These are the activations of a small neural network, seen along a few directions. Each row is one input.
Each table varies a few parts of the input and shows all the possible inputs, shuffled.
A made-up example of a description, with smaller parts first: one of 3 separate values, together with either a single point or one of 9 places along a line or (one of 4 places along a line, together with one of 8 places around a ring).
Shared parts are said once, and a part with two or three values counts as separate values.

Other details of the inputs shift rows strongly along three fixed directions, in all tables alike. That doesn't count.

A family of inputs:
x1: | -45 | -18 |   4 | -13 |   9 |  37 | -28 | -11 |   4 | -14 |  -8 |
x2: |  10 |   2 | -19 |  24 |   2 | -30 |  13 |  13 |  14 |  21 |  -9 |
x3: |   7 | -20 | -24 |  44 |   2 |   2 |   8 | -21 |  14 |  30 | -27 |
x4: | -14 | -10 |  23 |  -1 |   1 |  56 | -25 | -27 |   7 |  -6 | -17 |
x5: |  20 |  13 |  42 | -15 |  -5 |  10 |  25 |   8 |  -5 |  -2 |  24 |
x6: |  -5 |   2 |   5 | -14 |   1 |   2 |   6 |  12 | -10 | -15 |  -3 |
x7: |   4 |  18 |   9 | -17 | -18 | -21 |   4 |  11 |  -6 | -31 |  20 |
x8: |  -1 |  10 | -24 | -13 | -13 | -31 |  -7 |  21 |  -2 | -20 | -21 |
x9: | 27 | 13 | 21 |  2 |  1 | -3 | 41 | -6 | -5 | 12 | 33 |
x10: | -16 |  -6 | -13 | -22 | -21 | -17 | -20 |  29 |  -5 | -42 |   7 |
x11: | -13 |   0 | -11 | -26 | -14 | -23 |  -4 |  28 |  -8 | -27 | -12 |
x12: |  38 |  19 |  19 |   4 |  -6 | -19 |  30 |  24 |  -2 |   4 |  20 |
x13: | -26 | -20 |  15 |  11 |  10 |  54 | -25 | -24 |   4 |  -4 |   5 |
x14: | -10 | -23 | -27 |  16 |  -1 |   9 | -18 |  -1 |   9 |   7 | -39 |
x15: |   2 |  -5 | -43 |  10 |  -3 | -21 |   0 |  15 |   0 |   8 | -18 |
x16: | -12 |  -7 |  33 | -13 |  15 |  33 | -26 | -20 |  -8 |  -5 |  21 |
x17: | -23 |  -2 |  -5 | -26 |   3 | -30 | -28 |  23 | -17 | -35 |   6 |
x18: |   0 |  -2 |  18 |   6 |  -1 |  37 | -11 | -20 | -19 |  17 |   7 |
x19: | -18 | -16 |   4 | -10 |  -6 |  31 | -13 | -12 |   4 |   2 |  -8 |
x20: | -21 |  -2 | -16 | -17 | -12 | -17 | -15 |  26 | -12 | -47 |   9 |
x21: | -23 |  -8 |  -9 |  -1 |   6 |  10 | -20 |   8 |   5 | -11 |  -1 |
x22: | 26 | 15 | 32 | -7 |  2 | 16 | 18 | 13 | -7 | -5 | 33 |
x23: |  23 |   9 |  42 | -17 |   5 |  34 |  23 |  -8 |  -6 |  11 |  34 |
x24: |  33 |  24 |   9 |   7 | -16 | -34 |  23 |  16 | -22 |  20 |  18 |
x25: |  9 |  3 | 23 | -3 |  2 | 11 |  1 | 10 |  8 | -5 | 16 |
x26: |   0 |  13 |   8 | -27 |  -5 |  11 | -10 |   7 |  -8 | -25 |  10 |
x27: |   6 |   9 |  13 | -16 |  -5 |  22 |  -2 | -12 |  -3 | -12 |  24 |
x28: |  -9 |   1 |  -6 | -11 | -15 | -29 |  10 |  16 |  -6 | -24 |   2 |
x29: |  27 |  20 |  34 | -15 |  -1 |  34 |  12 | -15 |  -2 |  11 |  41 |
x30: | -14 |   9 | -23 |  -1 |  -5 | -31 | -10 |  12 |   9 | -10 | -17 |
x31: |  18 |   0 | -23 |  38 |   9 |   1 |  20 | -32 |   9 |  34 | -19 |
x32: | -22 |   4 |   5 | -21 |   5 |  21 | -25 |   1 |   2 | -31 |  -3 |
x33: | -33 |  -7 |  -9 |   3 |   5 |  22 | -28 | -19 |   2 | -16 | -15 |
x34: | -19 | -26 | -29 |  10 |  -6 |   4 |  -9 | -14 |   8 |   7 | -35 |
x35: |  -4 |  -8 | -40 |   5 |  -3 | -26 |  11 |   5 |  -1 |   4 | -21 |
x36: |  -3 |  -8 | -25 |   3 |   2 |   1 |   7 |  -5 |   0 |  18 | -17 |
x37: |  29 |  -4 |   6 |  37 |  18 |  -9 |  15 | -29 |   9 |  56 |  -9 |
x38: |  -7 |  -9 | -26 |   7 |  13 | -40 |  -3 |   4 |  -8 |  11 | -21 |
x39: |  22 |  -2 |  14 |  19 |  12 | -15 |  12 | -15 |   1 |  35 |   4 |
x40: |  41 |  25 |   2 |  18 |   5 | -28 |  35 |   1 |  13 |  29 |   1 |
x41: | -18 | -15 |  29 |   9 |   5 |  45 |  -5 | -30 |   8 |  10 |   3 |
x42: | -14 |  17 |   0 | -15 | -14 | -28 |  -9 |  18 |  -5 | -35 |   9 |
x43: |  21 |  20 |  11 |   0 |  -2 | -37 |  37 |  18 |   5 |  17 |  21 |
x44: | 31 |  2 |  6 | 13 |  8 | 16 | 19 | -4 |  2 | 26 |  9 |
x45: |  28 |   6 | -22 |  11 |  -4 | -28 |  24 |  14 |  -1 |  11 |  11 |
x46: |  -7 | -13 |  32 |  -3 |  19 |  34 | -17 | -27 |  -5 |  10 |  16 |
x47: | -12 |   4 | -17 | -15 |   1 | -21 | -11 |  34 |  -3 | -32 |  -2 |
x48: | -15 | -22 | -29 |  41 |   5 |   0 | -10 | -14 |  14 |  20 | -37 |
x49: |  20 |  15 | -23 |  16 |   5 | -23 |  18 |   3 |   0 |  12 | -23 |
x50: |  6 | 11 | 31 | -4 |  6 | 12 | 22 | -6 | -5 |  4 | 34 |
x51: |  15 |  10 | -24 |   7 | -10 | -22 |   8 |   1 |   6 |  15 | -14 |
x52: | -23 | -18 |  11 |  -3 |  17 |  48 | -14 | -21 |   8 |   2 | -13 |
x53: | -19 | -15 |  13 |  -7 |   5 |   3 | -30 |  -6 |  -4 |  -9 |  -3 |
x54: | -26 |  -6 |   3 | -29 |  -5 | -34 | -25 |  22 | -14 | -33 |   1 |
x55: |   7 | -19 | -26 |  29 |   0 |  12 |  -2 | -13 |  14 |  34 | -27 |
x56: |  17 |  14 |  41 | -16 |   1 |   7 |  22 |   8 |   3 |   0 |  29 |
x57: |  -8 |  21 |  -6 | -17 |  -1 | -22 |  -4 |  18 |  -1 | -21 |  12 |
x58: |  -5 | -16 | -38 |  26 |  -4 |   3 | -10 | -26 |  15 |  19 | -42 |
Each input here is: one of 2 separate values, together with either a single point or one of 4 places along a line or (one of 3 separate values, together with one of 8 places around a ring).
Changing only the choice among 2 separate values turns x14 into x44. The same change can be made to x56. Which row results?
> x52
Changing only the choice among 2 separate values turns x8 into x26. The same change can be made to x58. Which row results?
> x27
Change only the choice among 2 separate values in x23. List by row number the other rows that result.
> x11
Change only the choice among 2 separate values in x21. List by row number the other rows that result.
> x2

A family of inputs:
x59: | -46 | -16 | -14 |   2 |  25 |  16 | -40 |  -2 |  13 | -17 | -40 |
x60: |   6 |  -3 |  38 |   8 |  -7 |  40 | -22 | -28 |  -2 |   2 |  25 |
x61: |  -3 |   3 |  -6 | -22 | -16 | -32 | -25 |  28 | -19 | -35 |  26 |
x62: | -19 |   6 | -39 |   8 | -17 | -45 | -13 |  -1 |  -2 |  -8 | -26 |
x63: |  24 |   9 | -46 |  41 |  -6 |   9 |  38 |  -1 |  12 |  41 | -32 |
x64: |  27 |  -1 | -40 |  36 |  -6 |  20 |  29 | -17 |  13 |  34 | -33 |
x65: |  -2 |   3 |  17 | -10 |   8 | -23 |   3 |  25 |  -5 | -13 | -10 |
x66: |  12 |  22 |  23 |  -5 |  15 |  12 | -11 | -14 |  -6 |   5 |  16 |
x67: |  -5 | -17 |  42 | -10 |  13 |  31 |  12 | -11 |  -4 |  16 |  16 |
x68: | -22 |   8 |  14 | -21 |  10 |  -7 |   2 |   4 |   7 | -28 |  20 |
x69: | -18 |  -4 |  -2 | -30 |  -8 | -17 | -24 |  19 | -30 | -29 |  28 |
x70: | -14 | -25 |  35 |  -3 |  17 |  46 |  -4 | -11 |  -1 |  13 |  31 |
x71: | -49 | -38 |  -7 |  15 |   1 |  33 | -47 |  -9 |  18 | -18 | -33 |
x72: |  26 |  21 |  20 |  18 |  -3 | -28 |  47 |   2 |  16 |  24 |  24 |
x73: |   3 |   8 |  -8 | -26 | -10 | -49 |   7 |  22 | -31 | -10 |   6 |
x74: |  16 |  17 |  20 | -12 |   0 | -23 |  -3 |   5 | -21 |  -2 |   3 |
x75: |  37 |  14 |  -2 |   3 | -13 |  17 |  35 |  -1 |   6 |   5 |  12 |
x76: |   1 |   8 | -44 |  19 |  10 | -43 |   7 | -20 |   2 |  16 | -23 |
x77: |  19 |  10 | -10 | -14 | -21 |  -6 |  25 |  21 |   2 | -27 |   6 |
x78: |  15 | -15 |  31 |  15 |  11 |  26 |   6 |  -6 |  13 |  19 |  30 |
x79: |  -7 |  -9 | -21 | -10 |  -5 |  23 | -23 |  -5 |  20 |  11 | -45 |
Describe the family of inputs behind these rows.
> either a single point or one of 4 places along a line or (one of 2 separate values, together with one of 8 places around a ring)
Which of the alternatives is x64?
> one of 4 places along a line
Change only the choice among 2 separate values in x67. List by row number the other rows that result.
> x73
Change only the choice among 2 separate values in x62. List by row number the other rows that result.
> x72
